A small network was shown many inputs. Here are its activations along a few directions, one row for each input.
Each table varies a few parts of the input and shows all the possible inputs, shuffled.
Descriptions start from the smaller parts, as in this example, which fits no table here: one of 6 places along a line, together with either a single point or one of 11 places along a line or (one of 2 separate values, together with one of 8 places around a ring).
Shared parts are said once, and a part with two or three values counts as separate values.
(in the rows, 128 means zero)

Other details of the inputs vary at random and push rows far along three fixed directions, the same in every table; ignore that.

Rows:
row 1: [136 157 144 124 112 146 121 184 148 104 102 148 129]
row 2: [109 114 104 136 160 124 113 116 118 119 157 131 125]
row 3: [105 102 119 184 185 122 130 153 138  85 141 157 111]
row 4: [ 97  92 115 181 181 116 120 166 141 102 112 126 113]
row 5: [148 195 153 112  91 145 112  69 145 140 126 108 139]
row 6: [126  87 105 122 134 117 144 112  84 141 144 105 133]
row 7: [127 128 121 137 129 124 129  96 111 137 129  87 134]
row 8: [133 151 154 125 127 128 126 160 173 123 110 159 127]
row 9: [151 109 122  45  93 112 159 149 106 176 155 145 146]
row 10: [152 190 154 115  82 151 114  88 134 131 105  99 141]
row 11: [100  60  96 141 181 106 132 131 110 129 156 149 118]
row 12: [138 144 163 159 124 131 147 171 168 106  97 158 115]
row 13: [141 105 130 103 123 117 163 164 118 135 147 161 130]
row 14: [137 190 143 105  92 144  93  83 149 147 112  94 139]
row 15: [122 109 135 127 143 116 140 208 154 120 112 161 122]
row 16: [152 141 147 110  92 133 152 135 130 138 121 139 129]
row 17: [160 177 156  86  78 140 136 109 138 146 127 135 141]
row 18: [123 129 131 159 141 127 128 126 131 113 115 110 127]
row 19: [121 174 149 195 142 144 111 123 167  84 107 124 112]
row 20: [107 178 115 157 140 148  69  68 137 110 131  85 127]
row 21: [143 160 163 131 120 127 146 173 171 116 112 157 128]
row 22: [110  64  94 159 167 114 150 135  90 115 161 136 113]
row 23: [112 164 147 170 155 136  97 128 181  97 109 143 118]
row 24: [118  64  92  95 146 110 138 108  86 156 169 140 130]
row 25: [107  80  90 120 150 120 112  95  91 144 151 116 126]
row 26: [124 117  96  85 114 119 115  76  90 172 156  84 142]
row 27: [126  82 109 123 134 116 145 106  88 146 137 107 132]
row 28: [109 170 122 165 138 141  79  67 139 119 114  69 128]
row 29: [113  60 101 116 161 108 143 145 106 138 156 161 123]
row 30: [147 142 143 103 105 132 141 122 130 137 134 147 133]
row 31: [113 101 125 179 163 114 145 147 137 109 128 131 111]
row 32: [141 151 161 134 121 130 141 155 165 116 111 160 125]
row 33: [124 105 138 127 139 121 137 201 154 119 106 172 120]
row 34: [135 130 135 101 111 133 126 161 138 132 116 154 130]
row 35: [128 122 124 137 128 126 127  89 112 137 123  94 133]
row 36: [132 159 148 124 127 133 123 167 165 112 120 160 128]
row 37: [150 123 124  87  96 127 153 137  93 147 138 116 143]
row 38: [151 110 121  45  92 115 157 149 103 172 156 149 145]
row 39: [137 130 134 106 109 132 133 169 130 131 111 136 133]
row 40: [107  89 126 195 174 117 140 146 140  98 121 145 105]
row 41: [141 137 136  97  97 137 129 148 126 139 110 132 135]
row 42: [136 154 161 149 133 131 139 176 172  99 110 169 121]
row 43: [123 132 113 105 118 130 106  89 114 151 136 103 135]
row 44: [155 109 142  90  95 131 162 171 111 135 115 158 136]
row 45: [105 112 109 145 154 126 103 109 125 124 131 119 122]
row 46: [163 229 162 105  56 154 115  64 145 147 116  82 143]
row 47: [119 170 132 165 139 144  92  45 141 114 133 102 124]
row 48: [110 110 114 171 157 127 114  83 112 116 126  94 123]
row 49: [120 176 148 195 143 143 112 126 165  83 111 122 113]
row 50: [146 133 141 114 107 132 149 162 123 123 115 137 135]
row 51: [126 128 116 111 114 131 113  90 108 151 125  92 136]
row 52: [101  99 106 166 170 123 116 151 121 105 127 121 118]
row 53: [151 114 118  44  93 116 157 153  99 169 163 146 146]
row 54: [108  56 105 152 178 100 150 124 109 133 154 141 117]
row 55: [145  98  97  72  99 124 149  95  55 164 165  98 146]
row 56: [103 167 109 156 145 139  74  63 131 120 137  75 128]
row 57: [155 117 142  96  94 123 173 175 120 140 130 158 130]
row 58: [106  51 111 181 181 109 157 163 116 104 137 161 104]
row 59: [134 117 107  95 117 115 138  64  90 167 169  95 140]
row 60: [117 153 123 170 138 143  93  48 119 114 121  77 128]
row 61: [137 148 151 126 111 143 123 177 154 111  91 153 126]
row 62: [133 143 145 129 115 144 119 165 148 111  95 149 125]
row 63: [135 143 129  95 106 131 121 141 131 142 125 128 135]
row 64: [101 109 107 163 160 125 101  90 120 126 121  90 122]
row 65: [102 100 103 159 163 125 112 129 115 113 129 112 120]
row 66: [109 169 138 172 150 142  88 139 171  92 105 127 118]
row 67: [126 128 114 110 114 133 112  90 106 149 127  94 135]
row 68: [140 160 144  96 108 126 130 141 152 144 128 134 138]
row 69: [144 164 159 130 119 134 142 176 163 106 119 164 127]
row 70: [145 115 140  76 108 118 154 174 137 150 131 170 135]
row 71: [120  80 100 138 141 120 140  84  84 139 156 117 120]
row 72: [149 137 141 114  96 135 147 124 122 135 127 137 128]
Description of these inputs: one of 6 places around a ring, together with either a single point or one of 5 places along a line or one of 6 places along a line.
Question: The inputs of row 7 and row 21 match in every part but the place on the ring of 6. If row 35 is changed in the same way as row 7 into row 21, which row does it become?
Answer: row 54
Question: The inputs of row 70 and row 51 match in every part but the place on the ring of 6. If row 38 is changed in the same way as row 70 into row 51, which row does it become?
Answer: row 39
Question: Change only the place on the line of 5 in row 21. List by row number the other rows that result.
Answer: row 13, row 42, row 59, row 69
Question: A walk changes only the place on the ring of 6. It starts at row 37 and steps to row 52. List the rest of the walk in order.
Answer: row 56, row 53, row 69, row 49
Question: Change only the place on the line of 5 in row 46. List by row number the other rows that result.
Answer: row 19, row 31, row 49, row 57
